A small network was shown many inputs. Here are its activations along a few directions, one row for each input.
In each table, some parts of the input vary, and every possible input appears once, in random order.
Descriptions start from the smaller parts, as in this example, which fits no table here: ring(5) and (point or line(9) or (values(3) and line(4))).
Shared parts are said once, and a part with two or three values counts as separate values.
In the rows, 128 means zero.

Other details of the inputs shift rows strongly along two fixed directions, in all tables alike. That doesn't count.

A family of inputs:
R1: [157 177 132  97 122  94 154 130 118  97 138 162 130 136 180]
R2: [134  45 131 148 150 188 113 103 128 164 127 136 134 151  84]
R3: [125 127 133 169 145 134  75  98 134 168 124 120 148 141  86]
R4: [108 114 134 154 124 147  73  97 148 158 115 104 139 116  92]
R5: [149 167 131 109  88 135 103 122 158 144 182 101 157 129  99]
R6: [161 173 126 100 111  82 144 135 111  85 136 176 147 119 157]
R7: [144 186 129  90  90 102 148 162 130 118 154  90 120 135 146]
R8: [ 86 121 138 154 142 108 163 149 121 101  76 139  96 101 177]
R9: [125  66 117 146 118 171 139 108 122 164 148 125 143 142 111]
R10: [148 180 127  74 115 122 120 138 124 107 141 102 116 118 173]
R11: [182 133 117  97  72 151 123 124 144 130 185 168 181 109 115]
R12: [149 151 135  78 102 120 146 130 105  92 132 113 107 124 180]
R13: [132  58 131 158 147 188 113 106 153 165 117 168 154 135  88]
R14: [ 33 112 117 192 179  89 183 185 112 115  81  89  79 119 156]
R15: [104  57 121 168 125 163 107  92 129 143  98 176 158  93  95]
R16: [180 161 124  81 127 145  92  99 118 154 173 128 157 149 131]
R17: [ 48  96 126 203 161  90 197 187 121 113  69 129  88 108 170]
R18: [122  61 128 160 155 167 107  83  98 171 131 149 135 157 106]
R19: [159 195 127  91 118  88 125 130 110 113 141 113 114 148 147]
R20: [118  70 122 147 167 182  96 104 143 176 132 123 139 141  74]
R21: [183 129 128  83 100 144 127 116 151 108 155 177 171 119 101]
R22: [ 30 112 132 188 170  75 150 166 102 105  45  90  51 110 149]
R23: [147 182 128  83 120  93 146 154 136  91 134 100  97 141 133]
R24: [147 199 137 101 124  93 129 154 156  91 136  94 110 131 124]
Description of these inputs: values(4) and line(6).
Q: Changing only the values(4) part turns R6 into R11. The same change can be made to R16. Which row results?
A: R14
Q: Change only the values(4) part in R24. List by row number the other rows that result.
A: R3, R4, R5

A family of inputs:
R25: [149 190 123  90 121  72 160 152 153  67 113 151 135  93 162]
R26: [ 78  67 127 178 169 136  93 118 116 166  66 114  90 159  98]
R27: [123 109 125 142 129 174  59  76 161 171 146 117 165 130  39]
R28: [130 143 126  66 102 105 184 168  99  72 143 133  81 120 212]
R29: [191 164 139  50 100 116 134 138 110  92 130 164 133 143 172]
R30: [ 58 155 136 206 196  69 138 144 105 130  66 101  84 129 128]
R31: [106  49 136 167 151 192 121  78 107 169 121 167 152 137 120]
R32: [119  85 121 201 161 129 108 101 110 146 104 185 146 122 107]
R33: [ 34  94 125 173 183 104 174 182  89 121  60  52  44 120 172]
R34: [188 112 112 113 111 170  95 119 152 159 204  97 157 174  78]
R35: [140 150 133 123  74 116 142 144 163 103 133 161 162  71 128]
R36: [190 158 123  80 104 123 190 158 134  99 176 149 150 134 150]
R37: [144 142 139 117  76 172  68  95 197 178 178 117 173 113  66]
R38: [144 174 128  86 115 114 127 117  98 120 153  83 119 147 161]
Q: What do these inputs look like to the network?
A: values(2) and (point or line(6))
Q: Changing only the values(2) part turns R31 into R38. The same change can be made to R25. Which row results?
A: R27
